A small network was trained on made-up records. Each row is its average activation on records with the value named, seen along a few directions.
Related values have similar rows: they may be neighbours, one step apart, or belong to one group.

Values of Nitu:
m4: -24, -30, 15, -43, -70, 44, 71, 24, -24, -54, -87, 30, -74, 78, -51, 37
m12: 7, 24, -17, -26, -5, 28, -15, -23, 30, 39, -83, 37, -98, 25, -5, -36
m1: 9, 32, 0, 25, 51, -13, -58, -13, -7, 55, 18, -31, 20, -62, 31, -20
m6: -12, -6, 37, -23, -43, 16, 70, 41, -56, -18, -75, 21, 15, 43, -20, 54
m10: 9, -8, -16, -40, -50, 34, 36, 11, 8, 22, -92, 29, -93, 46, -26, 8
m15: 40, 2, -36, 35, 33, -17, -59, -6, 51, 44, 52, -8, -45, -19, 23, -51
m9: -5, -15, 12, 20, 20, -20, 19, 4, -14, -39, 95, -43, 116, -27, 21, 25
m11: 8, 26, -29, 10, 23, 0, -44, -18, 52, 54, -38, 34, -70, -27, 9, -61
m5: -8, -42, -5, 39, -9, -33, 8, -6, 41, -73, 88, 13, 30, 5, -5, 3
m13: 16, 60, 15, 1, 44, 15, -44, -14, 0, 73, -48, 7, -3, -49, 30, -28
m7: 26, 32, 17, -31, -2, 27, 39, 20, -37, 30, -60, -3, -18, 30, -8, 27
m2: -8, -28, -26, 22, 16, -35, -46, -46, 46, -25, 79, -6, 0, -7, 17, -26
m14: -27, -35, 18, 6, -8, -11, 43, 38, -49, -91, 68, -37, 120, 0, -16, 58
m16: -53, -50, -18, -1, -53, -13, 34, -4, -7, -114, 78, -5, 67, 33, -31, 17
m3: 22, 26, 35, -24, 19, 17, -20, -2, -24, 85, -80, 6, -43, -19, 6, 8
m8: 2, 12, -1, 31, 33, -37, -34, -5, -8, 13, 84, -43, 78, -52, 25, -15
Nitu is arranged as a 2 by 8 grid.
Which values are neighbours of m11? Give them in the order they are listed. -> m12, m15, m13
Which values are neighbours of m9? Give them in the order they are listed. -> m5, m14, m8
Which values are neighbours of m4? Give them in the order they are listed. -> m6, m10
A value of Nitu combines one of 2 hidden first parts with one of 8 second parts; all combinations occur once.
Changing only the second part turns m3 into m1. m12 has the same second part as m3; what does that change turn m12 into? -> m15
Changing only the second part turns m13 into m9. m11 has the same second part as m13; what does that change turn m11 into? -> m5
Changing only the second part turns m6 into m8. m4 has the same second part as m6; what does that change turn m4 into? -> m2

Values of Sulu:
p12: 7, 1, -12, 32, 21, -25, -41, -21, 29, 1, 49, -7, -7, -27, 20, -35
p7: 7, 17, 0, -14, -8, 29, 7, 18, -19, 25, -58, 6, -14, 9, 8, 6
p10: -16, 10, 26, 20, 23, -7, -5, -12, -18, -14, 37, -21, 56, -27, 20, 7
p11: 36, 15, 4, 19, 45, -19, -31, 12, 5, 59, 6, -20, -12, -27, 21, -7
p8: 16, 17, -20, 18, 15, -10, -39, -15, 18, 44, 15, -9, -29, -20, 16, -29
p15: -19, -17, 8, -4, -14, 5, 52, 30, -47, -55, 26, -28, 63, 19, -22, 37
p13: 18, 14, 12, 23, 34, -29, -23, -9, 9, 23, 25, 0, 24, -40, 16, -21
p9: 21, 30, 5, -14, 26, 3, -9, 17, 3, 60, -37, 4, -24, -7, 6, -12
p1: -9, -1, 12, -40, -62, 39, 30, -8, -10, -6, -89, 38, -71, 45, -25, 12
p5: -14, -13, -20, 14, 5, -37, -26, -26, 26, -49, 60, 10, 35, -7, -1, -13
p4: -12, -63, -17, 10, -36, -22, 29, 9, -1, -78, 38, 1, 18, 29, -21, 30
p6: -11, 5, 6, -34, -20, 30, 5, -9, 18, 34, -79, 39, -66, 27, -11, -4
p14: 5, 9, 20, -26, -16, 54, 37, 18, -15, -4, -59, 15, -27, 24, -20, 15
p16: -16, -21, -14, 15, 2, -8, 19, 8, 12, -42, 65, -16, 48, 12, -14, 13
p3: -17, -14, 8, -3, -1, -7, 16, 6, -29, -44, 46, -29, 69, -10, -4, 32
p2: 5, 11, -16, -16, -13, 4, -22, -20, 20, 46, -45, 18, -62, -1, 10, -30
A value of Sulu combines one of 2 hidden first parts with one of 8 second parts; all combinations occur once.
Changing only the second part turns p7 into p15. p6 has the same second part as p7; what does that change turn p6 into? -> p4
Changing only the second part turns p9 into p14. p2 has the same second part as p9; what does that change turn p2 into? -> p1
Changing only the second part turns p8 into p5. p11 has the same second part as p8; what does that change turn p11 into? -> p10
